Each row below is a small network's average activation on inputs in which a field has the value named, seen along a few directions.
Related values have similar rows: they may be neighbours, one step apart, or belong to one group.

Values of Z:
z25: [-29  22  -7 -39   1  24  11   6 -47 -31 -12 -97 -42 -33 -48 -70 -11]
z17: [ 55 -17  77  42  30  -4 -43  76  19  21 -39  54  25  23 -18  44 -36]
z3: [ 38 -35 -11 -43 -39 -32 -16  54   0 -66  80 -23 -48 -80  27  27  59]
z10: [-27  23  43  18  37  22 -50  49 -48  51  -8  98  15 -11   0  84   3]
z9: [ -54  -10  -92   26   -4   -9  -25 -100   20   18   45   19   39   26
   67   46  -30]
z12: [-10  11   4  28  89 -28  38 -33  27  38 -85 -64  45  38 -36  32 -42]
z5: [-43  57 -22 -31  -3  -1  -1 -58 -86  12 -62 -52   4 -42  -3 -24   1]
z8: [ -5  13  54 -21  -4 -29 -49  58 -75  47   6  63 -29 -60 -13   3  48]
z16: [ -7  21  41  44   9  34  65 -20  35  11 -39  54  59  78 -57 -28 -47]
z21: [103 -16  70  12  46 -18  -6  96   8 -12   3  33 -20  -4 -40 -28 -56]
z23: [  5  -2 -58 -44 -34 -31 -13  23 -61 -22  12  27 -14 -66  90  68  56]
z22: [ 17  53  69 -24 -67  55  43 -26 -43 -28  47  -3 -59  23 -54 -76  40]
z20: [-45  67  50 -23 -84  41  31 -45 -54  31  15  26 -11   7 -54 -50  19]
z4: [-76  66  15  96 -45  39  36 -52 -48  -5   5  68  68  25 -24  -2 -16]
z6: [ 43 -82 -14   5  48 -45 -29  39  45 -87   7 -12 -22 -13  47   2  56]
z15: [ 41   8  23  -3   3  -4  -1 112 -74 -26  70  34 -39 -15 -70 -35  56]
z24: [ 24   5 -75 -65  -9  -3  20 -20  40   5  72 -46 -27   7  43 -79  27]
z18: [ 23 -25  62  17 -49  33  94  17  36  -4 -31  16 -48  44 -52 -82 -38]
z19: [ 54 -78  -7   1  20  -4 -56  18  39 -38 -12  -1  65   6  46  88  -3]
z2: [ -6 -24 -34  14  -8 -31 -40 -12  22  22 -24  57  34 -77  84 101  26]
z1: [-71   2 -22  35  14   2 -40 -92 -26  60 -91 -32  29 -30 -51  12 -36]
z7: [ 11 -24 -37 -36  -1 -25  12  16 115 -34  49 -70  11  67  27 -22 -11]
z13: [  38    8  -10    2   77   28   30   16   46   17  -61 -100  -22   18
  -31  -37  -31]
z14: [-63 -15 -90 -57 -44 -18  -9 -71   2   4  53   1 -22  -1  49 -13  -3]
z11: [-15 -29 -30  45  19   5  -2 -50 108  15   3 -49  10  70  72  40 -31]
The values of Z form a network in which each value has 4 neighbours.
- Name the neighbours of z7, in listed order. => z6, z24, z13, z11
- Name the neighbours of z10, in listed order. => z17, z8, z4, z2
- Name the neighbours of z5, in listed order. => z25, z20, z1, z14
Each value of Z is a pair of two hidden parts, and every pair occurs once (5 first parts, 5 second parts).
- Changing only the second part turns z17 into z11. z10 has the same second part as z17; what does that change turn z10 into? => z9
- Changing only the second part turns z23 into z8. z3 has the same second part as z23; what does that change turn z3 into? => z15
- Changing only the second part turns z18 into z6. z4 has the same second part as z18; what does that change turn z4 into? => z2

Values of F:
f7: [-22  55  38  29  13  53  11 -34 -14  33 -51   3  37   8 -41 -16 -27]
f3: [ 20 -45  -7 -29 -40 -35  21  43 -54 -50  16  -8 -81 -88  17  10  63]
f6: [ 95 -61  30  27  22 -29  13  85  28 -41   9  56  14  -3  -1  27  -5]
f8: [ 20 -47 -53 -37 -35 -30 -13  -8  28 -20  71  16  -4  26  37   2  15]
f2: [  5 -15 -23   2  51 -45 -70  35  36  20  22   1  30  23  53  51 -15]
f9: [-15  22  63  27 -32  11 -25  23 -72  23  -2 112  20  -1 -32  23  10]
f1: [-46 -28 -54  36  47 -18  15 -80  54  46 -69 -38  61  21  13  51 -56]
f4: [ 41  16   8 -22  -9   9  23  35 -49 -43  15 -10 -18 -32 -39 -54  20]
f5: [-42  74  13 -34  -8  50   9 -22 -12  47   3 -63 -62  32 -57 -81 -13]
f10: [-55  27 -15   2  -8  33  15 -76  56 -14 -13 -69   1  13  51 -14   9]
Each value of F is a pair of two hidden parts, and every pair occurs once (5 first parts, 2 second parts).
- Changing only the second part turns f6 into f3. f1 has the same second part as f6; what does that change turn f1 into? => f10
- Changing only the second part turns f7 into f5. f2 has the same second part as f7; what does that change turn f2 into? => f8
